A small network was shown many inputs. Here are its activations along a few directions, one row for each input.
Each table varies a few parts of the input and shows all the possible inputs, shuffled.
A made-up example of a description, with smaller parts first: values(3) and (point or ring(11) or (line(4) and ring(8))).
Shared parts are said once, and a part with two or three values counts as separate values.
(in the rows, 128 means zero)

Other details of the inputs vary at random and push rows far along three fixed directions, the same in every table; ignore that.

Table:
x1: [154 115 152 110 133 129  87 157 126 119 141 142 148]
x2: [ 94 131 162 140  69 134 190  70 175 144 105 124 130]
x3: [132 100 219 133  64 164 144 108 166 107 121 153 110]
x4: [148 129  81 148 142 124 145 147  87  88 134 104  72]
x5: [ 98 143  92 136 148 118 140 115 135 161 114 121 151]
x6: [125 116 146 122 148 140  97 142 135 138 130 150 145]
x7: [ 98 141  93 130 151 114 146 112 137 165 121 121 150]
x8: [147 133  81 158 136 127 146 156  88  88 129 104  75]
x9: [127  97 198 147  89 177 129 117 151 102 118 156  94]
x10: [149 120 151 108 135 129  85 153 126 120 136 145 147]
x11: [125 119 145 126 146 143  94 145 133 134 128 150 144]
x12: [160 144  82 140 126 109 143 157  86  82 129  99  85]
x13: [147 128 151 112 131 134  87 154 126 116 125 145 148]
x14: [159 146  80 148 121 111 144 159  88  84 123  98  90]
x15: [ 97 138  94 128 153 110 144 107 137 163 125 119 150]
x16: [146 117 149 159  63 138 193 109 122  68 124 106  50]
x17: [112 146  94 110 141  92 139 109 137 160 130 110 165]
x18: [ 95 122 168 143  58 134 210  55 177 137 111 119 111]
x19: [153 118 152 105 136 130  86 151 125 117 138 142 145]
x20: [127 107 148 116 149 141  95 135 136 137 142 146 141]
x21: [ 97 138  92 126 153 111 143 105 136 163 124 119 147]
x22: [128 108 148 119 148 139  96 140 133 136 139 147 142]
x23: [ 83 122 159 149  88 152 185  66 169 141 103 130 113]
x24: [113 146  95 113 141  94 138 114 135 158 126 111 163]
x25: [157 148  80 146 123 112 141 157  87  82 122  98  88]
x26: [112 150  93 110 141  96 140 110 135 157 121 113 162]
x27: [146 129 149 114 131 134  85 156 125 116 122 145 149]
x28: [149 117 150 105 135 127  87 148 129 122 142 140 147]
x29: [182 140 195 125  98 164  80 159  95 133 161 165 117]
x30: [127 119 144 124 147 144  92 146 130 132 128 150 141]
x31: [129 107 145 119 148 138  99 138 135 137 143 144 142]
x32: [ 99 136  93 123 155 112 144 104 134 162 125 116 146]
x33: [155 140 140 177  72 163 182 118  75 106 151 120  28]
x34: [ 99 134  93 121 156 112 143 102 136 161 130 114 147]
x35: [149 124  83 149 141 120 145 148  88  88 144 100  73]
x36: [164 136  82 133 130 107 142 150  86  82 140  92  86]
x37: [124 120 145 121 148 145  94 141 133 134 125 150 145]
x38: [ 99 135  94 128 152 111 145 107 137 165 128 116 150]
x39: [149 123 152 108 134 132  87 155 125 117 129 146 146]
x40: [ 85 114 157 146  90 145 191  64 172 150 116 128 115]
x41: [113  93 211 138  86 176 143  97 167 116 120 159 102]
x42: [ 97 142  93 127 153 114 143 109 136 163 120 121 148]
x43: [109 156  94 122 135 101 136 119 136 155 111 115 165]
x44: [156 115 154 108 134 131  84 156 123 115 140 142 141]
x45: [159 143  83 141 125 108 144 158  87  84 130  98  87]
x46: [149 125 153 113 131 135  83 160 125 115 128 145 147]
x47: [115 143  96 112 139  96 139 112 137 158 132 110 164]
x48: [126 119 143 128 146 144  93 147 131 132 124 150 144]
x49: [127 109 148 118 148 141  95 138 134 137 137 147 140]
x50: [109 156  95 119 135 100 138 118 136 156 115 115 164]
Each input here is: values(2) and (point or (line(4) and line(6))).
The inputs of x24 and x22 match in every part but the values(2) part. If x28 is changed in the same way as x24 into x22, which row does it become? -> x20
The inputs of x18 and x40 match in every part but the values(2) part. If x47 is changed in the same way as x18 into x40, which row does it become? -> x31
Change only the line(6) part in x26. List by row number the other rows that result. -> x13, x19, x27, x36, x39
Change only the line(4) part in x48. List by row number the other rows that result. -> x5, x9, x23
Change only the values(2) part in x35. List by row number the other rows that result. -> x17
Change only the line(6) part in x41. List by row number the other rows that result. -> x4, x23, x32, x34, x37

Table:
x51: [145 133  83 133 125  92 155 139 111 100 134  94 109]
x52: [137 145  81 140 122  98 152 144 114  98 113 101 115]
x53: [138 145  86 137 122 101 151 141 114  94 110  99 109]
x54: [170 102 166 121 136 147  70 178 115 115 157 154 136]
x55: [136 155  81 132 137 120 139 131  97 112 117 106 104]
x56: [163 117 165 134 137 158  67 187 110 115 141 163 134]
x57: [138 141  85 132 134 112 148 127  99 114 141  99  98]
x58: [145 137  87 116 128  97 152 126 110  93 127  94 102]
x59: [107 133 171 139  88 163 163  81 142 138 112 144  98]
x60: [163 111 170 111 144 152  66 164 108 115 158 158 125]
x61: [160 118 166 136 138 162  69 185 106 124 142 167 130]
x62: [100 162  74 112 172  90 109 136 140 193 117 122 214]
x63: [148 131  86 142 121 100 160 142 107 104 138  93 105]
x64: [136 148  87 142 129 112 143 140 105 107 118 103 109]
x65: [114 112 176 132  77 143 173  76 159 120 126 126 105]
x66: [144 136  87 128 127 101 152 131 103  97 134  93 101]
x67: [166 105 167 113 140 146  64 169 114 111 154 153 131]
x68: [110 122 174 138  71 145 172  87 162 107 103 127 107]
x69: [150 130  85 137 124  94 157 148 111  99 135  94 110]
x70: [115 113 176 125  79 145 173  70 159 119 122 126 104]
x71: [136 145  86 146 125 112 146 142 107 111 119 105 112]
x72: [126 160  82 143 140 124 144 131  91 132 125 114 102]
x73: [131 153  84 141 129 119 146 132  99 112 120 104 101]
x74: [ 96 166  78  98 174  92 102 122 139 188 112 124 209]
x75: [104 130 171 147  80 159 170  83 150 129 113 137  99]
x76: [164 109 169 118 142 150  66 167 110 117 158 157 126]
x77: [163 117 166 102 137 147  63 170 119  90 122 153 140]
x78: [136 142  86 145 138 115 150 132  93 140 148 110 101]
x79: [ 68  84 150 127 169 149 113 103 185 169 117 158 170]
x80: [106 129 171 152  83 159 166  90 145 141 116 142  99]
x81: [167 103 166 117 137 146  66 173 114 112 157 154 133]
x82: [131 155  83 147 135 119 141 138  98 125 125 112 106]
x83: [167 106 168 122 141 150  68 173 108 117 160 158 129]
x84: [115 107 176 130  72 129 176  84 170 112 120 123 110]
x85: [119 117 173 121 107 133 119 131 170 134 111 150 166]
x86: [107 126 170 158  75 157 171  91 152 133 117 139 102]
x87: [108 131 172 143  81 161 171  78 148 124 110 137  93]
x88: [167 107 168 126 142 154  72 178 106 130 162 162 129]
x89: [ 67  87 151 123 172 149 110 100 184 168 116 157 169]
x90: [135 147  86 131 123 102 151 137 114  92 110  99 108]
x91: [162 116 163 126 135 154  62 181 113 108 137 160 136]
x92: [141 143  81 124 139 111 146 122  96 115 137  99  99]
x93: [140 149  85 123 126 104 148 133 112  91 106 100 108]
x94: [102 164  71 116 172  96 109 135 134 197 119 126 207]
x95: [ 81 125 172  74 134 119 112  70 194 201 117 153 222]
x96: [120 106 174 147  71 142 179  91 162 124 130 125 108]
x97: [129 156  81 152 137 120 144 139  93 138 128 117 108]
x98: [139 145  88 140 124 108 146 141 108  99 114 101 108]
x99: [135 150  84 128 146 118 146 120  89 134 143 109  96]
x100: [141 140  84 149 133 113 154 138  98 131 148 105 104]
x101: [142 136  86 135 129 104 150 132 104 111 137  96 103]
x102: [ 95 164  74  97 186  95 110 111 122 215 142 126 193]
x103: [112 109 176 124  72 131 180  78 170 110 119 122 108]
x104: [101 163  75  89 188  94 105 109 126 204 137 124 196]
x105: [137 143  88 144 122 107 148 141 110 104 115 104 115]
x106: [165 118 165 108 139 152  61 170 114  94 125 155 133]
x107: [109 123 171 148  77 154 165  90 154 124 111 134 104]
x108: [165 109 170 118 145 154  66 170 102 124 160 161 121]
x109: [169 101 168 107 136 136  67 173 120  98 148 148 138]
x110: [ 47 138  35 105 228  94 127  90 155 204 107 115 197]
x111: [114 108 174 140  73 140 176  83 163 127 129 127 110]
x112: [115 106 176 139  70 135 179  84 165 119 125 124 111]
x113: [165 111 165 124 130 144  70 188 123  98 130 154 146]
x114: [ 64  89 151 117 173 150 110  96 184 166 115 157 167]
x115: [ 30  95 152 111 180 138 115  76 222 231 110 167 234]
Describe the family of inputs behind these rows. -> line(5) and (point or (values(2) and line(6)))
Change only the line(5) part in x93. List by row number the other rows that result. -> x52, x53, x85, x90

Table:
x116: [148 132  80 128 166 105  97 185 104 104 125 121 142]
x117: [133 117 134 162 111 166 151 123 107  89 125 123  62]
x118: [118 116 176 106 135 150 100 116 143 150 135 161 141]
x119: [ 85 120 145 134  80 128 201  51 183 126 100 107 120]
x120: [146 120 107 150 112 118 159 149 122  73 115 104  93]
x121: [144 136  81 128 175 125  86 167  88 112 135 123 121]
x122: [122 101 202  97 113 149 105 106 163 134 128 162 146]
x123: [ 83 163  66 136 138 109 198  68 123 173 119  98 113]
x124: [149 124 108 146 154 134  98 184 100 103 129 136 114]
x125: [178  98 170 127  95 135 118 158 118  77 155 125 100]
x126: [132 146  58 139 156 106 135 142  93 103 125  95 101]
x127: [ 96 159  68 149 116  94 204  79 128 176 135  90 124]
x128: [116 211 109  78 148  94  67 137 131 214 101 148 252]
x129: [129  99 200  92 112 144 105 111 166 124 129 154 147]
x130: [ 99 122 156 144  63 122 213  55 169 148 125 108 117]
x131: [141 156  53 148 153 105 146 145  81 150 153 100 113]
x132: [121 116 173 100 135 141  99 114 149 147 132 158 151]
x133: [154 104 156 164 118 169 116 171 109  84 127 146  78]
x134: [118 142 113  97 173  96  81 141 137 199 151 138 213]
x135: [113 100 195 132 110 157 108 131 169 134 116 167 150]
x136: [161 107 136 131 126 141 103 157 106  67 126 126  91]
Describe the family of inputs behind these rows. -> point or (line(4) and line(5))
A walk changes only the line(4) part. It starts at x131 and steps to x123. List the rest of the walk in order. -> x117, x133

Table:
x137: [ 99 144 122 121 144 121 129 116 143 176 114 144 162]
x138: [165 109 140 105 171 126  54 192 106 100 146 153 131]
x139: [ 95 130 126 112 148 112 132 114 155 159 115 135 163]
x140: [130  95 185 148  82 165 161 122 153  77 109 146  75]
x141: [104 136 123 134 137 126 124 117 144 172 122 134 167]
x142: [101 123 124 121 140 113 126 108 157 159 131 127 167]
x143: [169 117 137 133 159 148  55 200  97 110 139 152 141]
x144: [ 99 131 122 107 144 116 118  98 153 156 121 127 165]
x145: [126 142  40 160 137  94 179 132 100 103 120  76  95]
x146: [142 159  46 147 134 109 168 127  71 106 137  80  73]
x147: [132 150  44 150 139  99 171 128  87  86 118  72  78]
x148: [104 119 123 115 142 112 128 108 153 165 137 126 172]
x149: [131 137 205 118  42 129 175  97 168 117 113 135 121]
x150: [134 112 184 156  75 180 150 113 135  87 113 141  75]
x151: [100 126 118 129 140 124 131 120 161 151 115 129 169]
x152: [107 119 124 112 145 112 131 104 155 171 139 124 174]
x153: [102 145 125 118 141 118 128 111 142 175 128 144 155]
x154: [126 165  40 157 143 103 180 139  85 118 113  93  88]
x155: [171 118 139 128 157 140  52 191  95 114 156 151 134]
x156: [169 121 141 109 163 140  60 189  92 117 155 161 128]
x157: [ 92 175 136  81 110  86 130  68 179 203 102 130 241]
x158: [125 154  39 149 142 103 171 126 101  96 107  78  92]
x159: [135 103 188 165  73 169 154 117 136  97 130 138  78]
x160: [133 109 190 153  77 165 157 117 136  97 123 149  68]
x161: [174 113 139 121 157 143  54 192  91 114 164 150 134]
x162: [173 121 141 105 162 148  53 176  91 117 156 147 134]
x163: [101 124 124 103 146 109 133 108 151 165 128 135 162]
x164: [145 101 188 153  78 166 156 111 134 108 146 135  80]
x165: [137  90 189 130  90 152 161 106 148  99 133 139  80]
x166: [130 125 201 129  29 132 172  90 175 127 116 127 134]
x167: [109 125 125 101 145 117 125  96 149 162 129 122 163]
x168: [128 145  39 158 141  90 175 135  96 102 126  73  93]
x169: [ 95 128 122 113 147 114 133 115 156 158 109 138 165]
x170: [177 118 144 108 166 139  60 189  91 121 157 157 125]
x171: [136 164  47 153 134 108 166 125  75 104 131  80  73]
x172: [163 111 136 111 163 141  50 184 107  90 130 145 137]
x173: [ 98 146 126 120 137 129 121 104 140 169 118 131 161]
x174: [102 127 124 103 142 119 123  99 149 156 128 127 166]
x175: [135 111 186 155  73 176 148 109 133  87 117 139  70]
The inputs of x172 and x169 match in every part but one. If x150 is changed in the same way as x172 into x169, which row does it become? -> x154
Describe the family of inputs behind these rows. -> values(3) and (point or (values(2) and line(6)))
Which other rows agree with x168 in the values(3) part? List them by row number. -> x141, x142, x143, x145, x148, x151, x152, x155, x159, x161, x164, x166
A walk changes only the line(6) part. It starts at x162 and steps to x146. List the rest of the walk in order. -> x171, x173, x175, x150
Change only the values(2) part in x174. List by row number the other rows that result. -> x146
Change only the values(3) part in x165. List by row number the other rows that result. -> x152, x167
